Each row below holds a small network's activations on one input, seen along a few directions.
Each table varies a few parts of the input and shows all the possible inputs, shuffled.
Descriptions start from the smaller parts, as in this example, which fits no table here: values(3) and (point or ring(9) or (line(4) and ring(5))).
Shared parts are said once, and a part with two or three values counts as separate values.

Other details of the inputs shift rows strongly along two fixed directions, in all tables alike. That doesn't count.

Table:
row 1: 5.026 1.243 6.127 -3.746 7.624 6.242 5.674 -4.667 -0.105 2.256 -4.277
row 2: 3.873 -4.313 0.441 0.241 -2.547 4.296 -3.034 3.291 -1.393 1.899 2.244
row 3: -2.536 2.230 -0.741 -0.307 0.762 0.118 -0.484 1.033 -0.916 -0.409 -0.040
row 4: -0.919 0.542 -0.658 0.176 1.272 -1.611 -0.705 -0.358 0.367 -1.379 0.433
row 5: -0.400 0.823 -0.430 0.248 -0.432 -1.683 1.251 0.449 0.744 -0.884 0.223
row 6: -0.305 0.866 -0.132 0.560 0.462 -1.548 -0.638 -0.430 0.553 -0.994 -0.483
row 7: -1.277 0.239 -1.003 1.535 -0.142 -1.511 0.462 0.134 -0.716 -2.128 0.254
row 8: -0.230 0.982 -0.229 0.697 0.242 -1.414 0.004 -0.545 0.332 -1.063 -0.883
row 9: 4.135 -4.421 0.627 0.558 -3.066 4.736 -2.742 3.274 -1.710 1.923 2.030
row 10: -0.136 1.220 0.006 -0.154 0.002 -1.879 0.614 0.132 1.665 -0.264 -0.340
row 11: -1.121 0.294 -0.357 -0.075 -0.978 -1.539 -0.535 -0.701 1.051 0.374 -0.376
row 12: -0.869 -0.168 -0.650 1.158 0.879 -0.400 0.434 -0.155 -0.767 -1.666 0.344
row 13: 3.304 -4.383 0.438 -0.032 -4.113 3.922 -4.505 2.196 -1.095 2.772 1.171
row 14: -0.982 0.609 -0.808 1.286 -0.263 -1.692 0.557 -0.053 -0.487 -1.935 -0.260
row 15: -1.390 0.786 -0.901 0.244 -1.278 -1.642 0.727 -1.064 0.503 -0.094 -0.495
row 16: -0.810 0.114 -0.828 0.403 1.291 -0.995 -0.394 -0.169 -0.011 -1.426 0.683
row 17: 3.745 -3.758 0.641 0.265 -4.588 4.355 -3.412 1.621 -1.139 2.820 0.294
row 18: -0.842 -0.159 -0.824 0.820 1.292 -0.458 0.114 -0.151 -0.467 -1.534 0.619
row 19: -0.660 0.550 -0.395 0.436 -0.055 -1.470 1.380 0.446 0.387 -0.988 0.559
row 20: -1.304 0.622 -0.752 0.516 -1.129 -1.254 1.213 -1.075 -0.143 -0.347 -0.300
row 21: -2.329 2.530 -0.450 -1.240 0.420 -0.281 0.062 1.790 0.317 0.601 0.502
row 22: -1.384 0.098 -0.540 -0.563 0.279 -1.542 -0.207 -0.758 0.642 0.204 0.089
row 23: 5.401 1.630 6.762 -3.812 7.119 6.010 5.179 -4.803 0.513 2.656 -4.878
row 24: -0.655 0.668 -0.085 -0.655 1.094 -2.094 -0.103 0.309 1.380 -0.413 0.725
row 25: -3.192 2.061 -0.881 -1.022 -0.377 0.098 0.024 0.316 -0.502 1.275 -0.090
row 26: -2.080 -0.026 -1.328 0.683 -0.413 -1.436 0.787 -0.646 -0.318 -0.289 0.665
row 27: 4.254 -3.937 0.720 0.543 -2.859 4.234 -4.775 2.451 -1.540 1.531 1.218
row 28: -0.252 1.165 0.318 -0.359 0.483 -2.002 0.216 0.051 1.818 -0.156 -0.177
row 29: -1.672 -0.154 -1.009 -0.332 0.231 -1.550 -0.105 -0.490 0.351 0.101 0.551
row 30: -1.538 -0.232 -0.934 0.096 0.484 -0.837 0.709 -0.717 -0.186 0.079 0.461
row 31: -0.345 1.121 -0.377 0.002 -0.380 -1.949 0.909 0.325 1.306 -0.575 -0.104
row 32: -0.811 0.876 -0.839 0.998 -0.321 -1.927 0.167 -0.203 -0.019 -1.529 -0.559
row 33: -1.697 0.284 -0.929 0.832 -0.994 -1.296 1.160 -0.834 -0.412 -0.417 0.197
Description of these inputs: values(3) and (point or ring(10)).
Question: The inputs of row 9 and row 12 match in every part but the values(3) part. If row 28 is changed in the same way as row 9 into row 12, which row does it become?
Answer: row 6
Question: Change only the values(3) part in row 18. List by row number the other rows that result.
Answer: row 2, row 30
Question: Which other rows agree with row 20 in the values(3) part? List them by row number.
Answer: row 11, row 13, row 15, row 17, row 22, row 25, row 26, row 29, row 30, row 33

Table:
row 34: -1.626 1.397 -1.922 2.159 -0.171 -3.266 -0.458 1.767 0.958 -2.332 1.053
row 35: -2.484 -0.588 -2.193 1.436 0.427 -3.866 -0.945 -0.431 0.326 -1.500 2.537
row 36: -2.555 -0.413 -2.144 1.665 -1.319 -3.955 -0.231 -1.359 0.471 -1.159 1.654
row 37: 0.515 0.318 2.296 -0.676 4.936 0.767 4.046 -3.810 0.545 0.255 -2.195
row 38: -4.019 1.891 -1.027 0.605 -1.219 -2.259 -0.336 0.583 0.478 -0.227 0.762
row 39: 1.341 2.132 2.269 -0.616 3.355 0.957 5.067 -2.602 0.697 -0.111 -2.987
row 40: 1.728 3.086 2.615 -0.398 3.061 0.911 3.863 -3.344 0.031 -0.984 -3.391
row 41: 1.226 -1.801 2.002 0.038 -3.055 3.128 -1.598 2.126 -1.549 2.559 0.056
row 42: 3.245 -2.418 0.420 1.365 -2.528 3.160 -1.257 2.293 -0.653 0.839 0.670
row 43: -3.697 2.295 -2.389 -0.705 -0.336 -7.415 -2.303 1.647 4.781 -0.497 2.386
row 44: 3.638 -2.766 0.217 -0.143 -0.975 2.668 -1.756 3.406 -1.162 0.193 1.369
row 45: 3.998 -1.672 0.650 0.064 -1.079 2.612 -2.754 2.467 -1.751 -0.628 0.807
row 46: 2.621 -3.859 0.404 1.303 -1.111 2.946 -2.509 0.030 -1.332 1.338 1.418
row 47: -3.862 1.828 -2.330 -0.236 0.422 -1.723 -0.651 0.949 0.115 -0.238 1.404
row 48: -3.788 1.964 -3.037 -0.213 -1.184 -1.792 0.006 -0.194 0.160 0.146 0.459
row 49: -2.366 -0.601 -2.363 0.666 0.510 -4.400 -1.797 0.454 0.125 -2.667 1.229
row 50: -3.491 1.868 -3.083 -1.479 0.617 -1.788 -0.776 0.861 -0.302 -0.713 1.438
row 51: 0.847 -1.266 -0.008 -0.260 -1.129 4.504 -2.228 1.484 -1.418 2.390 0.406
row 52: 0.649 0.468 2.295 -0.974 3.516 0.535 4.766 -4.349 0.463 0.500 -2.477
row 53: 1.272 -1.275 -0.130 -1.766 -0.597 4.102 -2.252 2.019 -1.928 1.776 1.041
row 54: 1.038 -1.122 -0.712 -0.520 -2.145 4.692 -1.927 0.737 -1.565 2.509 0.355
row 55: -1.472 1.302 -2.010 1.648 0.184 -3.428 -0.434 2.132 0.755 -2.442 1.665
row 56: -3.390 2.312 -2.516 -1.654 -0.271 -7.676 -2.483 1.904 4.517 -0.997 2.511
row 57: -2.324 -0.872 -2.275 0.632 -1.836 -4.406 0.968 -0.605 0.451 -0.886 0.826
row 58: -0.658 2.811 2.553 -2.383 2.385 1.320 4.317 -3.085 -0.450 1.493 -3.421
row 59: 3.547 -1.794 1.397 -1.261 -2.824 1.765 -3.592 1.644 2.427 3.433 0.573
row 60: 0.974 1.571 2.431 -0.782 5.082 1.081 2.533 -3.604 0.030 -1.417 -3.047
row 61: -2.484 -0.070 -2.274 1.326 -0.294 -3.324 0.199 1.707 1.175 -2.204 3.001
row 62: 0.716 0.754 2.237 -0.696 5.464 0.796 2.805 -3.862 -0.028 -0.582 -2.754
row 63: 2.919 -2.863 0.633 1.071 -2.933 2.923 -2.717 0.328 -1.282 0.102 -0.584
row 64: 1.578 2.975 2.602 -0.119 4.467 1.187 3.108 -2.828 0.134 -1.232 -3.078
row 65: 2.965 -3.399 0.346 0.931 -3.547 3.429 -0.737 1.758 -0.617 0.980 1.599
row 66: 3.383 -1.862 1.384 -1.224 -1.757 1.771 -3.908 2.071 2.475 3.289 0.685
row 67: -2.375 0.600 -1.795 1.982 -1.265 -3.360 -1.424 -0.540 0.671 -2.802 0.159
row 68: -2.762 -0.205 -2.085 2.155 -0.988 -3.790 -1.204 -0.769 0.658 -2.034 0.521
row 69: -3.851 1.653 -0.204 0.831 -1.249 -2.781 -0.178 1.099 0.350 -0.253 0.619
row 70: 2.730 -3.743 0.471 1.176 -2.586 2.748 -2.433 0.086 -1.354 0.988 -0.304
row 71: 2.733 -4.394 0.414 0.415 -0.912 2.577 -1.850 1.362 -1.089 1.345 1.767
row 72: 2.633 -4.191 0.473 1.003 -2.384 2.758 -1.559 0.553 -0.901 1.514 1.205
row 73: -0.704 -0.517 -1.265 -0.072 -2.726 1.903 -1.622 1.220 -0.948 1.811 0.651
row 74: 1.234 1.305 2.235 -2.124 5.158 1.203 4.752 -2.254 0.406 -1.198 -1.010
row 75: 1.158 -1.877 2.021 -0.253 -1.271 3.329 -2.238 2.929 -1.636 2.138 0.963
row 76: 3.198 -3.386 0.079 0.248 -3.962 3.046 -0.222 1.558 -1.093 1.100 1.051
row 77: -5.461 2.356 -2.390 -0.468 -0.069 -4.965 -0.976 1.963 0.519 -1.832 2.148
row 78: -2.814 -0.447 -2.153 2.168 0.038 -3.824 -1.640 -0.194 0.667 -2.060 0.566
row 79: -0.873 3.022 0.918 -2.568 4.910 2.639 3.223 -2.899 -0.408 1.126 -2.064
row 80: 1.692 2.774 3.271 -3.278 3.037 -0.315 2.732 -3.284 3.731 2.357 -3.048
row 81: -0.657 2.953 1.221 -2.585 2.670 1.865 4.272 -3.499 -0.593 1.640 -3.358
row 82: 0.928 -1.200 -0.664 -0.563 -1.056 4.696 -2.194 1.136 -1.515 2.393 0.357
row 83: 1.158 1.690 2.163 -1.133 2.685 0.614 3.553 -4.543 -0.334 -0.995 -4.341
row 84: 1.040 -1.844 2.077 0.281 -1.621 3.502 -2.268 2.587 -1.458 2.291 0.342
row 85: -2.437 0.342 -1.891 2.007 -0.317 -3.374 -1.891 0.052 0.681 -2.818 0.222
row 86: 3.136 -2.635 0.337 1.359 -1.507 3.117 -1.695 2.793 -0.635 0.787 0.722
row 87: 0.900 -1.582 1.222 0.037 -1.563 4.000 -2.399 2.066 -1.305 2.296 0.471
row 88: 2.662 -3.692 0.400 1.366 -2.233 2.918 -2.213 -0.424 -1.355 1.365 1.473
row 89: -0.526 2.590 3.706 -2.808 4.831 1.132 3.342 -1.475 -0.576 0.462 -2.184
row 90: 1.055 0.210 2.199 -2.213 5.494 0.308 4.005 -3.252 -0.020 -0.314 -1.564
row 91: 3.920 -1.881 0.202 0.626 -3.459 2.588 -0.946 2.135 -1.421 0.665 -0.148
row 92: 2.059 2.588 2.254 -1.600 5.323 0.882 3.815 -1.588 0.007 -1.438 -2.123
row 93: -3.976 2.025 -2.339 0.358 -0.988 -1.702 -0.380 0.179 0.325 -0.025 0.813
row 94: 3.148 -4.010 0.248 -0.195 -0.659 2.442 -2.674 0.668 -1.921 0.783 2.095
row 95: 1.705 2.808 2.371 -0.410 3.330 1.016 4.614 -2.674 0.426 -0.601 -3.068
row 96: -3.887 1.780 -1.071 0.290 -1.519 -2.528 0.045 0.528 0.411 0.016 0.450
row 97: -1.820 0.628 -2.126 1.422 0.171 -3.472 -0.026 2.213 1.016 -1.967 1.757
row 98: 3.621 -1.782 0.507 1.585 -2.611 3.233 -1.762 2.279 -0.915 0.369 0.645
row 99: -3.541 1.477 -0.584 -0.069 -2.112 -3.494 0.546 0.995 -0.158 0.061 -0.096
row 100: 0.751 1.639 2.383 -0.488 3.482 1.671 5.209 -3.400 0.981 -0.531 -1.671
row 101: -1.528 1.949 -1.570 2.098 -1.359 -3.363 -0.682 0.491 0.552 -2.677 0.579
row 102: 3.898 -1.483 0.501 0.606 -3.542 2.426 -1.552 1.323 -1.790 0.245 -0.571
row 103: -2.009 0.213 -2.094 0.552 0.194 -3.950 -2.009 0.650 0.181 -3.435 0.843
row 104: 1.921 2.611 2.927 -3.948 2.535 -0.666 3.143 -3.364 3.213 2.518 -3.619
row 105: -3.887 1.669 -1.007 0.007 0.201 -2.260 -0.645 1.389 0.252 -0.363 1.373
row 106: 1.576 2.048 1.958 -1.223 2.781 0.577 5.421 -2.654 0.224 -0.004 -3.436
row 107: -3.271 2.280 -3.015 2.127 -0.448 -5.898 -1.333 1.765 0.918 -3.730 1.947
row 108: -4.540 0.731 -3.507 2.372 -1.022 -5.580 0.004 1.643 1.994 -3.075 3.026
row 109: 1.379 -1.212 -0.960 -1.450 -2.743 4.019 -0.979 0.465 -2.015 2.800 -0.474
row 110: 2.957 -3.780 0.163 0.558 -3.098 2.376 -2.016 -0.044 -1.813 1.110 -0.757
row 111: -2.254 -0.413 -2.343 1.017 -1.687 -4.222 0.303 -1.565 -0.004 -1.016 1.097
Question: Describe the family of inputs behind these rows.
Answer: line(6) and (point or line(4) or ring(8))
Question: The inputs of row 64 and row 101 match in every part but the line(6) part. If row 37 is changed in the same way as row 64 into row 101, which row does it become?
Answer: row 72
Question: The inputs of row 100 and row 61 match in every part but the line(6) part. If row 67 is changed in the same way as row 100 into row 61, which row does it become?
Answer: row 60
Question: Change only the ring(8) part in row 74. List by row number the other rows that result.
Answer: row 44, row 45, row 49, row 90, row 92, row 94, row 103
Question: Change only the line(6) part in row 70. List by row number the other rows that result.
Answer: row 49, row 62, row 68, row 78, row 110

Table:
row 112: -7.124 -1.644 -4.943 2.066 -6.252 -4.331 -2.929 3.627 -2.764 -0.926 3.959
row 113: -3.673 4.239 -1.652 1.504 1.464 -4.339 2.972 -1.986 -0.198 -3.848 -1.430
row 114: -6.657 1.393 -4.976 0.539 -3.251 -6.689 -4.267 3.830 1.900 -0.160 3.420
row 115: -3.658 -1.535 -5.395 3.800 -4.256 -5.499 -4.066 5.567 -0.061 -4.031 5.314
row 116: -3.675 3.562 -1.747 1.142 3.779 -4.487 3.335 -0.601 0.103 -4.422 0.665
row 117: 3.611 -2.033 0.979 -3.442 -4.986 5.336 -3.156 4.132 0.199 4.599 0.862
row 118: 2.004 3.495 5.566 -2.237 8.714 -0.008 7.713 -5.795 2.318 -0.674 -3.665
row 119: 6.434 -6.953 0.713 1.098 -3.545 4.273 -4.502 1.377 -1.375 1.387 1.343
row 120: -1.831 6.135 4.526 -3.593 8.643 2.362 5.274 -5.705 0.033 1.243 -4.919
row 121: 6.374 -1.099 4.379 -0.270 1.212 8.297 2.016 -2.218 -2.690 1.509 -4.073
row 122: 5.786 -6.292 -0.318 1.685 -3.566 5.654 -4.473 1.941 -3.277 0.303 1.389
row 123: 1.253 3.553 2.879 -1.531 8.882 1.409 7.362 -7.603 -1.064 -2.497 -4.866
row 124: -3.074 2.420 0.562 -1.624 1.856 0.577 -0.343 -0.487 0.680 0.962 -0.894
row 125: -4.451 -1.705 -6.108 3.653 -3.420 -8.596 -3.473 2.132 1.340 -4.378 3.669
row 126: 2.736 -5.626 -0.699 1.373 -6.217 8.689 -2.104 2.121 -3.937 4.630 2.073
row 127: 6.764 -6.827 1.309 1.470 -3.539 6.572 -4.170 4.882 -2.208 1.770 2.394
row 128: -4.293 5.207 -0.968 -2.862 2.186 -4.481 2.141 -1.215 2.957 0.676 -0.446
row 129: -2.052 -3.038 -4.329 3.139 -4.902 -7.343 -4.948 2.332 1.904 -2.819 4.419
row 130: -2.547 3.223 0.237 0.936 1.053 -6.027 2.647 -2.654 2.877 -2.318 -1.422
row 131: 4.884 0.272 4.973 -4.087 2.447 7.807 0.974 -1.678 -0.242 5.325 -2.393
row 132: -3.966 5.000 -1.090 -2.862 2.054 -4.939 2.543 -0.647 2.810 1.171 -0.901
row 133: 0.452 0.190 0.888 0.373 2.490 -2.060 1.918 -0.435 1.489 -1.388 0.377
row 134: -2.911 3.184 -0.524 1.097 1.223 -5.938 2.775 -2.497 2.337 -2.521 -1.674
row 135: 4.040 -0.088 4.787 -3.339 3.007 8.498 0.497 -1.320 -1.052 4.635 -3.243
row 136: 5.575 -5.032 0.953 1.972 -5.077 5.264 -3.737 2.901 -2.077 1.772 0.041
Question: Describe the family of inputs behind these rows.
Answer: values(2) or line(8) or (values(3) and line(5))
Question: What sort of input is row 135?
Answer: line(8)
Question: Change only the values(3) part in row 134. List by row number the other rows that result.
Answer: row 119, row 133
Question: List by row number the other inputs of the same sort as row 114.
Answer: row 117, row 120, row 124, row 128, row 131, row 132, row 135

Table:
row 137: 8.212 -0.562 8.145 -4.010 5.060 8.658 3.870 -4.158 0.017 4.486 -4.956
row 138: -4.865 3.150 -1.809 -0.410 2.816 -3.644 0.169 0.186 0.664 -2.028 1.363
row 139: 2.445 -3.275 0.288 -0.550 -2.062 1.156 -3.499 2.321 1.222 1.692 1.834
row 140: 5.764 -4.460 -0.153 2.319 -2.280 0.178 -2.138 0.800 -0.694 -2.194 1.354
row 141: -5.402 2.011 -2.389 0.041 0.662 -4.402 1.029 -2.293 0.547 -0.911 0.475
row 142: -1.130 -0.371 0.032 -0.769 1.094 0.937 0.207 -2.572 -1.033 1.159 -0.443
row 143: 2.902 -3.774 -0.064 -0.682 -1.476 1.414 -3.729 2.266 1.117 1.966 1.972
row 144: -2.611 0.162 -2.342 4.258 0.550 -4.590 2.674 -2.931 -0.236 -4.336 -0.050
row 145: 1.000 -1.570 0.117 -0.060 -2.083 3.010 -2.461 3.880 -1.726 1.311 2.158
row 146: -2.114 0.408 -1.551 3.281 2.082 -4.048 1.495 0.052 -0.663 -5.987 0.472
row 147: 1.777 -0.916 -0.500 0.183 -2.301 3.332 -2.652 4.036 -1.478 1.592 1.225
row 148: -4.844 3.358 -2.256 0.277 -1.457 -4.051 2.168 -1.465 0.758 -0.917 -1.245
row 149: -2.237 3.286 -0.500 -0.135 -0.689 -4.779 0.819 -0.228 3.374 -1.203 -0.737
row 150: -4.892 2.805 -2.202 0.297 -0.591 -4.729 2.193 -1.198 0.303 -0.579 -1.090
row 151: 1.757 -0.254 -0.091 0.171 -3.180 3.584 -2.395 3.737 -1.632 1.242 1.069
row 152: 3.158 -2.010 0.842 0.159 -3.697 0.700 -3.339 2.703 0.825 1.995 0.653
row 153: 0.282 4.381 5.401 -3.985 8.078 3.967 9.627 -8.201 0.075 1.823 -6.479
row 154: 0.798 -2.369 -0.968 -0.385 -0.525 3.306 -4.039 3.065 -1.440 0.888 2.425
Question: Describe the family of inputs behind these rows.
Answer: values(3) and (point or line(5))
Question: The inputs of row 145 and row 137 match in every part but the values(3) part. If row 146 is changed in the same way as row 145 into row 137, which row does it become?
Answer: row 140
Question: Change only the values(3) part in row 141. List by row number the other rows that result.
Answer: row 138, row 139
Question: Change only the values(3) part in row 149. List by row number the other rows that result.
Answer: row 148, row 151
